A small network was shown many inputs. Here are its activations along a few directions, one row for each input.
Each table varies a few parts of the input and shows all the possible inputs, shuffled.
A made-up example of a description, with smaller parts first: one of 5 places around a ring, together with either a single point or one of 11 places around a ring or (one of 3 separate values, together with one of 4 places along a line).
Shared parts are said once, and a part with two or three values counts as separate values.
(in the rows, 128 means zero)

Rows:
row 1: [106 161 172 114 137 204 154 150 130 116  73 152  67 130  94 122]
row 2: [109 113  98 126 157  84 131 131 111 118 153 108 152 113 140 132]
row 3: [142 121 116 135 108 128  89 109 159 143 180 145 152 119 123 100]
row 4: [129 128 104 126 138  81 130 133 112 128 134 116 148 132 162 132]
row 5: [148 129 111 143 104 118  92 105 120 143 160 141 142 132 133 112]
row 6: [106  93 106 124 156  84 141 148 111 132 172 104 158 131 140 137]
row 7: [133 111 119 122 124 108 130 147 132 143 156 128 136 140 159 159]
row 8: [137 130  98 136 125 109 124 129 126 114 146 109 136 127 155 113]
row 9: [117 152 164 113 145 189 161 154 133 125  54 154  78 109  80 123]
row 10: [144 116 117 143 102 130 110 137 148 134 188 141 142 139 140 124]
row 11: [121 107 114 109 140  99 116 108 127 142 165 132 154 109 128 148]
row 12: [142 127 121 122 103 117 110 110 156 134 161 141 142 124 142 132]
row 13: [104 188 184 144 123 186 142 117 110 114  41 147  87 126 104 147]
row 14: [118 111 105 128 141  81 119 109 108 146 149 142 146 122 135 152]
row 15: [133 109 107 130 124 109 137 155 134 123 169 107 152 140 149 120]
row 16: [124 173 181 127 137 168 171 140 114 137  46 140  79 110  68 119]
row 17: [115  96 114 111 139 107 125 139 118 130 177 115 132 121 147 160]
row 18: [139 118 120 103 127 108 124 111 140 147 151 132 151 120 146 145]
row 19: [138 109 109 140 121 115 116 144 133 129 178 114 155 140 140  97]
row 20: [137 122 147 121 143 185 111 106 149  72  28 124  99 163  77 122]
row 21: [144 132 104 147 122 111 104 125 126 120 160 118 143 131 140  90]
row 22: [121 119 162 136  97 153 129 101 174 110  39  86  98 127  66  63]
row 23: [101 166 173 118 132 198 149 143 111 106  48 147  82 132 109 153]
row 24: [144 117 118 129 129  94 126 110 111 152 136 136 147 127 153 146]
row 25: [137 115 115 131 114 138 126 146 143 134 172 127 132 139 156 137]
row 26: [119 193 178 147 141 176 155 115 109 121  45 135  80 117  86 125]
row 27: [133 103 115 126 139  88 148 152 118 137 155 105 162 137 157 138]
row 28: [143 124 112 133 117 116 116 108 125 132 149 139 132 127 152 133]
Describe the family of inputs behind these rows.
> either one of 2 separate values or one of 6 places around a ring or (one of 4 places along a line, together with one of 5 places around a ring)

Rows:
row 29: [134  87  94 124 125  87 112 143 141 136 187 109 164 132 150 133]
row 30: [138 120  97 125 132  93 113 126 113 136 185 137 152 135 178 152]
row 31: [109 179 188 120 160 178 178 132 108 115   4 144  80 117  81 146]
row 32: [139 103  90 123 128  91 110 132 126 130 179 126 156 142 173 150]
row 33: [128 107  98 132 123  78 127 140 118 139 185 106 164 131 163 115]
row 34: [134  99  96 131 126  77 123 138 139 137 189 100 158 124 152 119]
row 35: [ 99 185 192 115 140 220 180 158 123 118  36 148  63 114  91 148]
row 36: [104 171 181 117 141 206 182 136 107 116  19 143  60 122  94 152]
row 37: [126 111 104 131 130  73 124 135 114 146 195 123 157 125 157 123]
row 38: [130 111 108 126 133  83 113 128 104 151 197 133 160 123 156 146]
row 39: [134 119 103 130 130  88 110 122 108 146 193 145 159 120 162 159]
row 40: [136  83  96 114 128  93 111 135 141 140 183 116 159 138 153 142]
row 41: [167 148 154 153  64 213  89  88 197 113  91 145 100 136  66  48]
row 42: [150 136 148 157  88 171  77  66 187  95  63 120 117 145  63  40]
row 43: [ 92 161 171 123 171 169 171 140  93 102  12 124  72 116  80 146]
Describe the family of inputs behind these rows.
> either one of 2 separate values or one of 4 places along a line or one of 9 places around a ring
What sort of input is row 39?
> one of 9 places around a ring
A walk changes only the place on the line of 4. It starts at row 43 and steps to row 31. List the rest of the walk in order.
> row 36, row 35

Rows:
row 44: [120  97 101 115 160  94 138 190 118 139 205 113 146 111 126 134]
row 45: [143 120 100 132 164  56 131 143  94 159 172 130 166  94 122 122]
row 46: [101 136 159  90 131 170 180 170 143 134  97 139  93 119 112 139]
row 47: [111 144 165 123 143 129 151  99 123 144  60 141 109 108  91 176]
row 48: [132 150 130 106 112 204 124 154 120 158 218 200 110 129 186 191]
row 49: [103 112 160  98 135 179 167 151 143 126  87 121  97 124 101 181]
row 50: [163 100 110 137 113  93 109 124 161 132 175 100 156 118 125  71]
row 51: [103 177 142 143 170 126 130 115  93  92  63 138 110 122 111 142]
row 52: [133 141 132 144 123 173  89 102 154  81  83 125 118 138  96  74]
row 53: [136 149 139 169  85 165 102 113 142  97  89 117  98 145  99  69]
row 54: [131  95 108 115 152  91 150 185 127 148 182  95 141 112 155 122]
row 55: [102 105 133  89 157 179 147 145 123  97  73 115  97 137 108 160]
row 56: [143 182 130 129 124 144 113  88  89 184 184 222 123 102 177 187]
row 57: [111  75 107 115 142  97 126 148 122 125 186 113 150 169 164 164]
row 58: [139 133  93 135 130  54 136 112 108 145 150 111 159 119 181 137]
row 59: [134 157 163 150  90 178 115 115 154 130 102 118 114 136  84  74]
row 60: [144 135 149 121  91 164 119 107 181 135  93 142 117 121  88  68]
row 61: [165  97  97 142 123  92 101 134 154 141 192 117 154 119 103  72]
row 62: [166 100  82 140  96  96 110 106 167 132 159  97 159 137 160  79]
row 63: [114 182 152 169 132 125 150 129  75 111  65 132  93 125 121 130]
row 64: [113 185 179 152 136 135 158 128  92 150  82 132 105 117 103 131]
row 65: [106 138 137 114 165 127 131  95 100 115  48 134 107 117  99 157]
row 66: [110 150 146 143 123 177 169 177 101  94  87 114  86 145 130 132]
row 67: [135 108 129 118 114 170  89  84 161 101  78 121 113 138  81  89]
row 68: [100 139 137 117 165 176 147 164 118  74  87 121  98 142 122 143]
row 69: [117 168 163 120 139 120 164 121 118 152  68 160 107  99 105 130]
row 70: [122 111  88 115 124  94 149 158 131 122 174  91 148 134 188 143]
row 71: [117  93 110 134 148  58 110 104  99 140 159 130 164 148 162 160]
row 72: [139 115 101 135 140  57 114 113 100 138 139 123 175 139 172 162]
row 73: [ 97  90  97 116 133  97 129 148 128 112 168 103 154 157 170 169]
row 74: [157 101  92 138  94  98  92 103 156 109 158 110 175 151 141 105]
row 75: [139 117 154 127  96 174 109  93 183 128  83 127 120 126  77 107]
row 76: [108 151 173 125 131 188 180 177 116 134 100 117 100 129 117 128]
row 77: [146  85 107 127 103  92  78 100 150 114 174 120 167 154 133 113]
row 78: [167 153 126 138  65 186  64  84 161 156 205 199 122 132 146 118]
row 79: [138 118 115 129 159  51 137 130 103 157 161 115 156  95 150 126]
Changing only one part turns row 56 into row 78. The same change can be made to row 79. Which row results?
> row 50
Describe the family of inputs behind these rows.
> one of 3 separate values, together with either a single point or one of 5 places along a line or one of 6 places around a ring
Change only the place on the line of 5 in row 70. List by row number the other rows that result.
> row 44, row 54, row 57, row 73
Change only the choice among 3 separate values in row 63. List by row number the other rows that result.
> row 53, row 66
Change only the choice among 3 separate values in row 58. List by row number the other rows that result.
> row 62, row 70

Rows:
row 80: [102 154 135 141 174  51 151 154  66 157 168 137 136 121 175 148]
row 81: [ 90  79 110 121 170  68 145 136  82 148 190 122 140 118 150 189]
row 82: [154  89  81 120 102 104  74  90 162 128 206 124 163 153 174 110]
row 83: [145 123 134 133 128 179 133 140 175  63  85  85  99 145  45  50]
row 84: [103 119 100 122 140 112 149 188  95 150 192 152 151 151 196 197]
row 85: [162  76  86 121 100  38  77 126 175 139 176 108 199 114 144  96]
row 86: [ 99 140 170 118 170 149 168 157  89 109  36 116  94 116  94 138]
row 87: [131  97 109 104 163  27 147 164  93 148 154 106 167 125 157 186]
row 88: [110 161 198 102 126 197 160 143 113 165  79 130  57 130 142 181]
row 89: [153  92  67 154  73 129  87 131 168 143 218 131 157 152 186 106]
row 90: [167 153 173 125  62 224 147  85 174 134 113 154 127 133  93  97]
row 91: [154 144 102 161  97  69  93  95 149 137 200 115 165 116 155  49]
row 92: [126 181 169 135 168 178 160 142  98 151  67 167  50 106 109 161]
row 93: [173 164 153 148  75 203 119  77 135 120  93 155 109 118  70  93]
row 94: [ 90 178 160 130 176 155 130 125  99 109  27 157  84 120 113 175]
row 95: [ 88 126 144 108 171 167 181 190 124 100  39  75  59 111 116 132]
row 96: [134 140 135 145  93 166 144 101 168 100  61 130 147 126  56  64]
row 97: [127 169 160 140 101 169  75  76 155  90  56 144 148 139  72  93]
row 98: [135  72  79 137 111  82  85  88 170 138 215 104 162 115 132 109]
row 99: [118 101  95  94 159  93 137 153  68 130 185 148 146 152 181 187]
Changing only one part turns row 87 into row 85. The same change can be made to row 81. Which row results?
> row 98
Describe the family of inputs behind these rows.
> one of 2 separate values, together with either a single point or one of 4 places along a line or one of 5 places along a line
A walk changes only the place on the line of 5. It starts at row 88 and steps to row 92. List the rest of the walk in order.
> row 94, row 86, row 95
